A small network was shown many inputs. Here are its activations along a few directions, one row for each input.
In each table, some parts of the input vary, and every possible input appears once, in random order.
Descriptions start from the smaller parts, as in this example, which fits no table here: values(3) and (point or ring(11) or (ring(5) and line(6))).
Shared parts are said once, and a part with two or three values counts as separate values.

Other details of the inputs vary at random and push rows far along two fixed directions, the same in every table; ignore that.

Table:
x1: [ 16  -5  38  16   1   3   7 -16  32 -11  13 -12 -13 -23]
x2: [ 19   0  37  10  -2  15   8 -16  38  -3  -2 -11 -15 -16]
x3: [ 19  10  36  26  12  15  12  -3  27 -14  -7  -3  -9 -24]
x4: [ -8   8 -12 -13   4   0   3   7  -8  -5  -4 -17  -1   4]
x5: [ -20   25   17  -45   62 -116   19  -53   51   73  -55   61   84  -14]
x6: [ 16 -12  40  22   5   4   5 -25  25 -20   5  -4 -13  -8]
x7: [ -3   0 -16  -1  -8   1   2  14 -10  -4  -9  14   1   2]
x8: [  6   8 -19   3  -4  -7  -2  10 -12   7  11   0  -2  -6]
x9: [-11 -10 -14 -11 -12   5   0   2  -1   3  -7   2  -3  12]
x10: [ -6  -9 -13  -5  -6  -5  -7  15  -8  -6  -2  -6   6  -3]
x11: [-12 -14  -9  -3  -6  -8  -3  -1 -12  -5   6   0  -6  11]
x12: [  1   0 -10 -13  -3  -2  -1  -3 -14 -10  -7  -5  -5  17]
x13: [-14  -5 -17   7 -12   1  -3   5  -3   8   6  -2   7   3]
x14: [ -2  -7 -19   8  -7  -3   2  10 -11  -1   4  11   5   1]
x15: [ 22  -3  41  27   1  12  12  -5  23 -17 -13  11  -9 -12]
x16: [ 19  -7  40  16   1  16   6 -25  31 -11  -9  -3 -15  -1]
x17: [ -1  -3  -5 -11   9  -3  -9   7 -21  -3   4  -9   0  -2]
x18: [ -5  -6  -7 -12  -7  -2   3   5 -12  -9  -9  -3  -2  16]
x19: [  5   0 -14 -13   0  -9  -6  10 -10  -3   6  -9  -5  -6]
x20: [  5   4 -13   5   3  -1  -5  -1 -23   2   7   4   2   2]
x21: [-11 -11 -19   5 -10   0   2   1  -5   4   8   6   3   8]
x22: [-17 -10 -12  -2 -11  -6  -6   6  -5  -1   6  -7   3   0]
x23: [  5  14 -16  -6  -4  -2  -2  13 -10   4  -1   3  -6  -6]
x24: [ -5   1  -9 -13  -1   7  -7  -9 -12   6  -4  -5  -6  13]
x25: [ 11   0  33  32  10  14  12 -15  32  -5  10 -11  -6 -18]
x26: [  0  12 -16  -7  -8   5   1   6  -5  15  -1   0  -9   1]
x27: [ -31    9   18  -43   52 -121   17  -53   54   70  -66   46   83  -12]
x28: [ 15   4  42  21  -2  23  10  -1  37  -2  -3   3  -4 -11]
x29: [ -5   2 -17  -3  -4   3  -6   1  -3   7  20   2   6   5]
x30: [-12  -3  -4  -7   4  -3  -8  -2 -18   2  13 -10  -3   2]
x31: [ -9 -10 -13   7  -7  -1  -1  -1 -11   5   6   5  -1  14]
x32: [ -1   5 -11 -22  -4   4  -2   7  -4  -6   5  -5   5   6]
x33: [  1   7 -13 -19  -6  -3   1   7  -7  -1   0 -13  -4   2]
x34: [ -7  10  -7  -5   1  12  -2   4 -17  14  -3   1  -4   6]
x35: [  2  -2 -13 -16   3  -2  -9  11  -7  -7  11  -2   4  -1]
x36: [ 19  -4  37  19  16   7   8  -6  27 -20   1 -15  -8 -24]
x37: [ -3   4 -18   0  -6  -3  -3   1  -5  12  15  -5  -3   0]
x38: [ -9  12 -16  -1   2   8   3   7  -7  12  -4  -4  -6   3]
x39: [  2  12 -14  -9  -2   4  -5  14  -8  -1   3  10   3  -1]
x40: [ -6   3 -13 -19  -6   8  -7   2   2   6   5  -2  -1   9]
x41: [ 17   1  37  27  -4  15  10   1  30 -14 -12   4  -1 -23]
x42: [ -6  -1 -11   0  -8   5   3   4 -11   8 -10  11  -6  15]
x43: [-14  -4  -7  -8  -6  -5  -9  10  -3   0  15  -5   3   6]
x44: [ -5   5  -3 -17   3   3  -1   3 -18  -2  -2 -12   1   6]
x45: [  0   5 -14  -1  -5   6  -1  -3 -12   6  -8   8  -9  16]
x46: [-11   1 -12   2  -6   1  -6  10  -2  10  15   0   8   8]
x47: [ -3  11 -10  -4  -4   2  -6  23  -7   1  -1   8   5   3]
x48: [  6   1 -16   8   0  -5  -5   1 -19  -1   4   8  -2   9]
x49: [ -5  -2 -17  10 -10  -3  -3  14 -10   4   3   4   9  -3]
x50: [ -9  -2 -11 -12 -13   1   0  11  -5  -5  -9  -9   7   4]
x51: [  4  -7 -12  -7   3  -8  -9   1 -17 -11  -1  -1  -5   9]
x52: [ -9  -3 -12 -13  -3  -3  -8   2  -4  -2  19  -3   1   2]
x53: [ -3   8 -19   9   6  -3   0  11 -13   4   8  -4   1  -4]
x54: [-12   5 -14 -10   1   6  -2   2  -3   8  -3 -14  -8   6]
x55: [ -1  12  -7  -4   5   5  -5  10 -22   3  -4   3  -1  -1]
x56: [ 21   5  41  22   5  24  11 -21  22  -5  -7   3 -11 -11]
x57: [-11   3 -15   0 -14   8   0  11  -4  11 -10   4   2   4]
x58: [ -3  -4  -8 -11   0  -5 -10  20  -7  -5   7  -4   6   2]
x59: [ -9   2  -9   2   3   4  -5  -2 -17  11  13  -5   2   5]
x60: [ 19  -7  35  32   3  11   8 -25  27 -10   6   1  -9  -5]
x61: [  0  -6 -14   9  -4  -5   0   8 -17   1   2  10   1   8]
x62: [  5   7 -14   0  -1  -1  -4   4 -17  -5  -9  10  -7   9]
x63: [-11   1  -8 -14  -9   7  -8  11   2   9   1  -5   1  12]
x64: [  0   4  -7 -16   1   3  -2  -4 -19  -7  -4  -9  -1  10]
x65: [ 21 -18  42  20   6   4   8  -8  23 -23  -5  -1  -8 -12]
x66: [ -8  -4  -9  -7   2  -4  -8  -9 -18  -3  11  -6  -4   6]
x67: [-10   2  -5 -14   0   9  -7  -2 -13  11  -2  -9  -5   9]
x68: [ 18  -3  38  29   7  16   7 -26  22  -7   9  -3  -5 -11]
x69: [ -6   4  -6 -17  -6   2  -3  16  -3  -4   0  -8   7  10]
x70: [ 16 -12  39  12  -4  13  18 -10  32 -24 -10  -3  -3 -11]
x71: [ -2   4 -12   4  -4  -2  -6  19  -8   5  12   5  10   2]
x72: [ -3 -15 -15  -7  -4  -5  -2  11 -10 -11  -1   2   1   1]
x73: [  3  11 -11  -3   3   4  -5   3 -22  -2  -6   7  -3   3]
x74: [ 15  -7  35  24  -5  21  18 -10  34  -8 -10  10  -8 -12]
x75: [  7  -5  38  22  11   6   9 -15  30 -14   9 -16 -10 -21]
x76: [-9 -9 -9 -9 -9  3 -2  0 -6  4 -8  0 -8 18]
x77: [  4   6 -17  -1  -1   0  -5  10  -9   3  16   8   7  -2]
x78: [  0   5  -9   5   5   0  -5   7 -23   7   9   1   3  -2]
x79: [  8 -19  37  21  -2   6  12 -15  32 -19   5   0  -6 -16]
x80: [  3  -3  -9 -10   7  -4  -9   0 -22  -8   2  -5  -2   2]
Description of these inputs: ring(8) and ring(10).
- Changing only the ring(8) part turns x62 into x48. The same change can be made to x55. Which row results? => x78
- Changing only the ring(8) part turns x7 into x14. The same change can be made to x47. Which row results? => x71
- A walk changes only the ring(10) part. It starts at x10 and steps to x58. List the rest of the walk in order. => x35, x19, x36, x17, x80, x51, x65, x72
- A walk changes only the ring(10) part. It starts at x6 and steps to x11. List the rest of the walk in order. => x79, x22, x43, x52, x1, x75, x30, x66

Table:
x81: [ 12   9  14  22 -20  34   6   7  13   4 -13  22  -8   7]
x82: [-29  -6 -61 -44  -1 -25 -24  25 -55  -7  17 -19   4  25]
x83: [ -54   13  -38  -77   52 -124   -6  -30   -3   64  -26   19   74   13]
x84: [  5 -20  23  12   8   3  -1 -19  -1 -23  17 -20 -10  -2]
x85: [-14  -2  45 -43  49 -83  21 -56  56  42 -71  29  46  -2]
x86: [ 13  -2  10  47   0  13   5   4  -2  -4  19   9  -2 -13]
x87: [ 10 -16  19   7   9   0  -4 -23   2 -23  20 -18 -18  -5]
x88: [ 13   9  12  19 -20  35   8   7  13   1 -11  25  -7   8]
x89: [ 16  -2  10  29  -4  13   1  18   6 -13  14   8   3 -24]
x90: [  7   7  11  32  -6  21   4  13  16   5  20   0   4 -17]
x91: [ -3  20  30 -12  38 -75  31 -42  62  55 -62  63  65 -11]
x92: [ 11 -14  20  -5   5   0  -5  -5  10 -32  16 -22 -13 -12]
x93: [  4  -9  17 -11 -12  26  10 -12  20 -18 -17 -18 -16  13]
x94: [  8 -19  23  -4   2   5  -5  -4   6 -33  13 -22  -6 -13]
x95: [  7 -16  22  11  12   0  -3 -18   0 -24  19 -20 -12  -1]
x96: [  1  -9  19 -10 -13  22  10 -12  19 -18 -21 -21 -17  11]
x97: [  7 -11  20 -15 -11  26  10 -13  19 -17 -14 -10 -16  15]
x98: [  3  -7  20  -6   3  10  -4 -12  19 -14  22 -28 -15 -10]
x99: [  2   7  12  22 -17  32  14  10  12   6 -20  16 -13  -4]
x100: [  7  -9  25 -14 -14  29   4 -13  13 -17 -11  -5 -18  20]
x101: [ 14   1   9  45   4  10   3   4   0  -5  21   9  -4 -12]
x102: [-33  -2 -55 -56 -19  -4 -17  10 -46  12 -15  -2  -4  50]
x103: [-16   7 -73 -14 -14 -18 -18  42 -54  15  16  11   9  10]
x104: [ -2  28 -57 -52  23 -12 -24  12 -91  -4  -4 -17 -12  22]
x105: [-21  11 -72 -11  -6 -18 -17  46 -54  13  17  11  14  13]
x106: [ -5 -11  25 -12 -11  26   9  -9  12 -12 -20 -15 -23   7]
x107: [ -2  -7  23 -10 -14  21  10 -10  16 -15 -19 -20 -22   9]
x108: [-20   9 -77  -1  -5 -17 -18  24 -59  20  23  16   2  16]
x109: [ 20   3   8  29  -1   9   1  17   9 -13  17   8  -5 -23]
x110: [  9   9  13  23 -19  32   2  10  14   6 -19  14  -9   2]
x111: [ 10   3  11  23 -12  32   9  13  14   7 -22  16 -14   0]
x112: [ -8  18  33  -2  49 -84  18 -38  58  57 -28  46  72 -37]
x113: [  2 -10  25 -11 -12  25  -2 -10  13 -11 -21 -16 -19  14]
x114: [ 11  10   7  28  -4  19   1   9  20   4  24   1  -6 -21]
x115: [  -3   -8   44  -22   59 -106   13  -70   42   32  -30   23   53  -19]
x116: [-31 -10 -60 -44  -5 -24 -21  25 -56  -6  14 -19   7  25]
x117: [ -2 -11  24  -2   0  14  -1  -7  16 -14  20 -31  -6  -6]
x118: [-24  14 -74 -16 -17  -9 -18  34 -44  33  23   5   9  13]
x119: [  9  10  10  31  -2  19   2  14  17   4  23   0   0 -17]
x120: [  5 -11  22  -7  -3   8  -4 -11  17 -10  20 -30 -12  -8]
x121: [ 11   8   4  23 -20  34  14   8  19  -1 -16  11  -7   2]
x122: [ 46  39  14  26  24  24   3   8 -30 -11  -3   9 -16 -22]
x123: [-24   4 -74  -1  -8 -13 -18  25 -62  20  20  16  10  15]
x124: [  8   9   6  24 -20  30  14   7  19   0 -20   9  -8  -1]
x125: [ 14 -18  22  -4  -1   0  -5  -4   7 -29  15 -24 -12 -11]
x126: [  7 -21  22   8   7   6  -4 -21  -1 -25  17 -20 -11  -6]
x127: [-18   5 -75  -1 -11 -18 -17  24 -61  24  21  14   4  17]
x128: [  6  11  10  23 -21  29  14  10  16   2 -18   9 -13  -2]
x129: [ -1 -12  23  -7   0  13  -5 -11  16 -14  19 -29  -6 -10]
x130: [ 15   0  11  33  -3  10   4  21   6 -12  13   6   5 -19]
- What do these inputs look like to the network? => values(2) and (point or ring(9) or (values(3) and ring(5)))
- Changing only the values(2) part turns x122 into x104. The same change can be made to x99. Which row results? => x106
- Changing only the values(2) part turns x100 into x88. The same change can be made to x97. Which row results? => x91
- Which other rows does x98 become when the values(3) part takes its other values? List them by row number. => x87, x92
- Which other rows does x127 become when the values(3) part takes its other values? List them by row number. => x103, x118
- Which other rows does x102 become when the values(2) part takes its other values? List them by row number. => x81

Table:
x131: [ 40  21  55   1  16  -2  19 -16  50  10 -45  24 -10 -11]
x132: [-67  -2 -81 -38 -19  -8  -5  23 -54  31  -7 -19  11  55]
x133: [ 31 -11  72  25  28 -26   0 -31  21  -6   1  18  21 -23]
x134: [ 13  12  47  22   1  -5  12   9  77  21   4  22  31 -41]
x135: [  0 -31   8  16 -33  59 -23   1 -14 -27  36 -25 -56  15]
x136: [-28  43 -93 -35  -9 -10 -12  23 -68  39   9  15   7  26]
x137: [ 17  -7  45  15  22 -36  20 -30  52 -22 -14 -20  12 -30]
x138: [  1   6  65   2  13   8  23 -38  66  15 -19  -8  17   2]
x139: [ 29 -24  -2  24 -33  49  -9   9  -3 -62  47 -36 -43   9]
x140: [ 25   2  -7  57 -37  69   2   9 -22 -29  39   0 -45   2]
x141: [  6 -27  -6  12 -32  49  -3  17 -16 -37  26 -50 -49 -14]
x142: [ 41  -5  59  27  10  -7  19 -28  50  -3 -38  37 -12  -6]
x143: [-35 -21 -92 -56 -19 -33 -24   9 -65  17  22  -4   1  32]
x144: [ 14 -14  49  46  -7 -12  12   1  74  11  13  34  26 -32]
x145: [-32  19 -77 -63  13 -20 -25  37 -69   2  21  -7  11  31]
x146: [-36  13  -2 -60  38 -75 -12 -37  16  57 -29  15  34   3]
x147: [  3   1 -47  26  -8  25 -14  12 -48  -1  29  10  -9  14]
x148: [-26 -10 -62 -40 -31   8 -12  20 -53  -6 -16  21  10  45]
x149: [-33   5 -88 -76 -14 -21 -24  18 -58  25  16 -19   1  23]
x150: [ 33   8  52  -1  20 -15  12 -31  62 -23   0 -19   9 -26]
x151: [ 18   1   9  -7 -40  88  -1  29  -9 -43  -5 -18 -32  12]
x152: [ 26   5  50  22  16 -14  25 -16  43   5 -56  20 -11 -18]
x153: [  8 -15   7  16 -41  76   6  30 -13 -48 -16 -22 -33   6]
x154: [  0 -13 -10  52 -49  65  -3  63  11 -21  38 -18 -27 -20]
x155: [ -7  24   6  18  29 -51  27 -27  13  35 -31  29  29 -23]
x156: [ 20  10  44  50  37 -13  21 -27  33   9 -17  13  17 -39]
x157: [ -59   -2  -25  -52   40 -101   -6  -31   -4   63  -43   16   40    5]
x158: [-45  -5 -10 -32  22 -70  11 -45  20  51 -28  31  57  37]
x159: [  8 -12   7  24  -4  48  -2  33 -24 -58  30 -38 -36  -7]
x160: [-19  28 -14 -59  53 -97 -16 -14 -25  57 -26  29  67   0]
x161: [ -4  -4 -21   5  -6  12 -22  35 -64 -10  13 -24 -13   1]
x162: [ 23 -21  13  26 -12  54  -9  20 -19 -64  49 -20 -38   6]
x163: [ 36  25  50  32  36   7  14 -28  42  11  -4  14  14 -35]
- Changing only one part turns x141 into x143. The same change can be made to x157. Which row results? => x135
- What do these inputs look like to the network? => values(3) and (point or ring(10))
- List by row number the other rows that have the values(3) part in common with x160. => x131, x134, x136, x138, x145, x146, x149, x150, x151, x163
